Each row below holds a small network's activations on one record, seen along a few directions.
After each row come some of the record's fields: G, K, B, V, J.
Not every record has every field; a missing one is written none.
Other fields move the rows too, some of them a lot.
(in the rows, 500 means zero)
Strong random noise was added to every row along 3 fixed directions; ignore it. To show where, here is one row again and again, with new noise each time:
[537 475 640 486 536 442 384 444 390 179 550 390 497 502 508 505 686 482
 548 553]
[532 458 591 417 538 452 397 446 405 260 452 397 477 498 611 414 657 527
 506 499]
[540 425 497 443 509 494 416 447 439 331 558 358 447 503 576 456 586 416
 568 508]
[608 308 352 430 461 518 425 423 495 472 643 304 401 500 607 517 521 260
 630 443]
[273 745 561 537 572 632 505 565 399 207 593 402 461 530 409 267 444 591
 564 768]

[511 423 550 545 483 525 505 542 488 447 575 491 527 490 465 647 570 434
 492 477]  G: g4 / K: k1 / B: b1 / V: v1 / J: j1
[512 455 461 557 414 536 475 496 563 551 597 423 516 462 403 630 419 362
 589 490]  G: g1 / K: k1 / B: b2 / V: none / J: none
[429 550 487 482 547 466 457 513 527 525 362 480 437 520 483 400 604 663
 542 442]  G: g3 / K: none / B: b3 / V: none / J: none
[408 672 577 434 583 541 477 623 451 401 425 534 575 454 445 350 407 629
 482 643]  G: g3 / K: k2 / B: b1 / V: v3 / J: j3
[446 592 499 477 507 479 502 563 621 630 305 555 513 504 463 360 558 699
 498 428]  G: g3 / K: k1 / B: b2 / V: none / J: none
[369 638 439 699 447 638 600 569 550 566 764 559 495 437 282 630 252 369
 532 699]  G: g4 / K: none / B: b2 / V: none / J: none
[601 430 403 566 410 430 461 469 645 651 466 459 436 532 436 592 597 425
 677 442]  G: g1 / K: none / B: b3 / V: none / J: none
[728 241 631 498 537 426 249 410 506 348 644 253 510 486 423 734 636 196
 654 482]  G: none / K: k2 / B: b4 / V: none / J: none
[550 412 457 446 475 458 528 458 485 480 363 488 458 513 609 453 528 523
 466 385]  G: g1 / K: k1 / B: b2 / V: none / J: none
[581 402 398 443 523 587 428 493 502 600 538 323 452 479 573 417 438 358
 634 502]  G: none / K: k2 / B: b1 / V: v3 / J: j3
[528 500 526 414 457 461 543 440 563 545 341 527 523 529 623 437 570 600
 422 446]  G: g1 / K: none / B: b2 / V: none / J: none
[439 601 470 463 479 501 552 554 599 670 367 597 528 525 428 395 466 657
 437 485]  G: g3 / K: k1 / B: b2 / V: none / J: none
[441 530 348 423 436 571 646 537 525 612 496 587 500 505 631 451 352 445
 441 434]  G: g1 / K: k1 / B: b1 / V: v2 / J: j1
[586 441 667 534 495 423 379 503 462 481 474 520 535 480 449 562 572 429
 449 500]  G: g4 / K: none / B: b4 / V: none / J: none
[498 575 667 377 576 436 384 540 511 415 222 464 491 521 529 243 668 743
 468 466]  G: g3 / K: k1 / B: b4 / V: none / J: none
[516 574 429 682 448 551 619 529 434 413 742 498 448 571 364 654 625 410
 658 511]  G: none / K: k1 / B: b1 / V: v2 / J: j1
[535 504 474 585 509 427 535 514 581 479 486 546 480 578 334 516 651 547
 582 460]  G: g3 / K: k1 / B: b2 / V: none / J: none
[529 453 584 583 568 442 452 451 480 317 506 480 546 543 398 584 615 470
 525 531]  G: none / K: k2 / B: b2 / V: none / J: none
[601 384 487 483 442 562 487 460 496 516 546 353 460 516 550 583 554 390
 601 443]  G: g1 / K: k1 / B: b1 / V: v3 / J: j1
[377 615 534 589 544 586 467 543 538 469 559 445 556 481 345 508 400 490
 553 637]  G: none / K: k2 / B: b2 / V: none / J: none
[607 355 449 508 523 455 488 456 487 485 486 496 480 498 568 576 519 430
 453 429]  G: g4 / K: k2 / B: b2 / V: none / J: none
[429 630 539 579 514 435 441 628 694 609 409 444 458 561 267 401 594 570
 693 560]  G: g3 / K: k1 / B: b3 / V: none / J: none
[427 684 432 652 536 598 615 430 427 459 675 505 479 562 421 477 475 473
 586 590]  G: none / K: k2 / B: b1 / V: v2 / J: j2
[495 451 326 419 514 630 459 504 510 648 510 362 411 505 643 340 296 400
 501 486]  G: g4 / K: k2 / B: b4 / V: none / J: none
[474 542 481 610 470 544 581 518 495 521 588 574 476 439 429 596 381 431
 439 581]  G: g4 / K: none / B: b2 / V: none / J: none
[472 535 531 399 519 455 549 510 434 431 197 541 467 502 673 309 538 710
 370 419]  G: g1 / K: k1 / B: b2 / V: none / J: none
[464 581 487 632 462 484 580 486 544 409 536 568 515 569 322 522 575 520
 579 593]  G: g1 / K: none / B: b2 / V: none / J: none
[555 493 536 478 464 489 467 475 403 454 420 614 578 481 531 535 477 543
 491 512]  G: g1 / K: none / B: b1 / V: v3 / J: j2
[675 226 508 328 545 476 315 432 533 538 465 268 399 464 611 494 538 354
 588 349]  G: g3 / K: none / B: b4 / V: none / J: none
[431 610 649 567 588 483 505 480 376 239 470 514 517 489 456 548 592 589
 461 601]  G: none / K: k2 / B: b2 / V: none / J: none
[336 704 626 551 581 523 498 574 434 352 485 500 504 537 449 437 448 685
 511 688]  G: g2 / K: k2 / B: b3 / V: none / J: none
[658 334 565 469 425 483 447 488 579 529 652 541 646 420 455 798 338 263
 503 505]  G: g1 / K: k1 / B: b1 / V: v3 / J: j1
[441 522 537 460 554 486 436 522 507 471 429 415 452 527 558 388 550 603
 547 548]  G: g2 / K: k2 / B: b3 / V: none / J: none
[522 521 495 474 562 414 533 490 481 450 325 544 467 533 523 435 669 648
 470 434]  G: g3 / K: k2 / B: b2 / V: none / J: none
[395 559 466 518 546 538 482 524 480 383 588 399 453 526 520 445 497 547
 581 591]  G: g2 / K: k2 / B: b3 / V: none / J: none
[526 448 393 360 479 533 522 446 488 548 421 448 495 507 704 419 403 519
 401 468]  G: g1 / K: k2 / B: b2 / V: none / J: none
[483 570 465 643 523 492 506 524 485 353 667 451 516 552 278 626 587 451
 622 600]  G: g3 / K: k2 / B: b2 / V: none / J: none
[516 436 393 526 385 471 584 559 563 738 509 597 542 419 442 600 413 441
 507 434]  G: none / K: k1 / B: b1 / V: v1 / J: j2
[460 588 472 536 508 541 700 360 282 241 615 748 430 537 649 549 699 665
 412 523]  G: g2 / K: none / B: b1 / V: v2 / J: j1
[370 595 395 572 539 688 499 527 478 476 738 347 434 565 373 478 310 349
 638 695]  G: none / K: k2 / B: b4 / V: none / J: none
[422 598 323 513 487 596 539 576 558 656 552 463 402 519 363 446 485 416
 641 574]  G: g3 / K: k2 / B: b4 / V: none / J: none
[604 379 365 513 477 545 533 423 470 464 650 481 463 518 587 606 578 381
 463 428]  G: g4 / K: k2 / B: b1 / V: v1 / J: j1
[473 540 717 434 553 464 414 545 433 395 373 509 590 511 562 406 466 636
 325 515]  G: g4 / K: k1 / B: b4 / V: none / J: none
[574 486 245 509 496 529 560 479 528 691 577 403 415 497 525 494 403 354
 613 405]  G: g3 / K: k2 / B: b1 / V: v1 / J: j2
[441 433 320 346 523 591 506 513 504 601 470 416 392 503 712 285 402 482
 500 463]  G: g2 / K: k2 / B: b4 / V: none / J: none

Which values does each new row have?
[657 321 344 644 376 465 494 419 594 671 791 478 418 505 424 842 479 147
 609 424]  G: g4 / K: none / B: b3 / V: none / J: none
[446 483 387 408 511 464 447 573 651 786 234 487 443 508 642 283 478 576
 491 405]  G: g4 / K: k2 / B: b3 / V: none / J: none
[572 410 639 564 427 309 383 533 598 549 432 483 558 482 320 668 594 424
 581 491]  G: g1 / K: k1 / B: b3 / V: none / J: none
[462 654 549 563 454 429 734 444 406 482 585 874 588 415 480 618 537 654
 308 566]  G: g2 / K: none / B: b1 / V: v2 / J: j2
[571 399 540 585 465 502 400 504 522 435 632 414 557 474 422 681 483 381
 528 472]  G: g4 / K: k1 / B: b2 / V: none / J: none
[395 596 314 478 464 566 641 509 563 599 361 573 451 570 563 268 439 630
 493 514]  G: g1 / K: none / B: b2 / V: none / J: none
[428 526 485 463 564 564 574 477 450 466 448 435 488 545 628 360 558 578
 461 512]  G: none / K: k2 / B: b1 / V: v1 / J: j1
[602 353 469 443 442 395 390 506 638 635 344 366 454 477 565 516 576 428
 599 353]  G: g1 / K: k1 / B: b3 / V: none / J: none
[506 524 513 404 523 452 461 501 532 553 316 457 465 537 548 243 584 654
 483 417]  G: g3 / K: k1 / B: b4 / V: none / J: none
[421 580 666 532 604 574 404 527 415 217 611 354 473 523 411 444 501 509
 591 694]  G: g2 / K: k2 / B: b4 / V: none / J: none
[510 447 448 496 452 555 539 515 575 709 511 545 532 466 540 508 237 428
 354 536]  G: g4 / K: none / B: b2 / V: none / J: none
[375 608 421 530 503 677 494 580 516 491 628 406 418 526 442 335 344 469
 560 632]  G: g4 / K: k1 / B: b4 / V: none / J: none
[616 385 677 424 483 411 375 437 436 352 419 416 588 481 565 589 512 508
 412 464]  G: g1 / K: k1 / B: b2 / V: none / J: none
[268 758 535 567 621 601 589 579 430 326 428 517 485 547 421 288 412 685
 470 705]  G: none / K: k2 / B: b2 / V: none / J: none
[599 351 494 409 433 464 486 481 592 786 336 610 569 407 629 531 335 471
 265 394]  G: g4 / K: none / B: b2 / V: none / J: none
[632 291 398 567 388 495 435 482 629 694 723 454 487 430 376 715 456 132
 574 475]  G: g4 / K: none / B: b4 / V: none / J: none
[641 404 496 494 461 401 464 460 535 582 523 511 550 478 408 719 584 413
 483 445]  G: g3 / K: k2 / B: b2 / V: none / J: none
[482 435 318 416 423 590 511 480 541 693 534 331 402 480 603 349 325 351
 569 440]  G: g1 / K: k1 / B: b4 / V: none / J: none
[517 435 629 324 579 546 392 574 527 516 350 463 619 434 591 492 357 497
 374 570]  G: none / K: k2 / B: b1 / V: v3 / J: j1
[329 614 442 525 503 648 637 597 470 477 567 525 477 521 514 373 419 593
 421 594]  G: g4 / K: k1 / B: b1 / V: v1 / J: j1
[623 436 649 510 472 369 451 399 394 289 519 536 598 497 488 720 640 505
 414 512]  G: g1 / K: k2 / B: b2 / V: none / J: none
[457 608 548 624 501 462 429 612 668 559 516 426 446 556 183 484 626 486
 746 597]  G: g3 / K: k1 / B: b3 / V: none / J: none
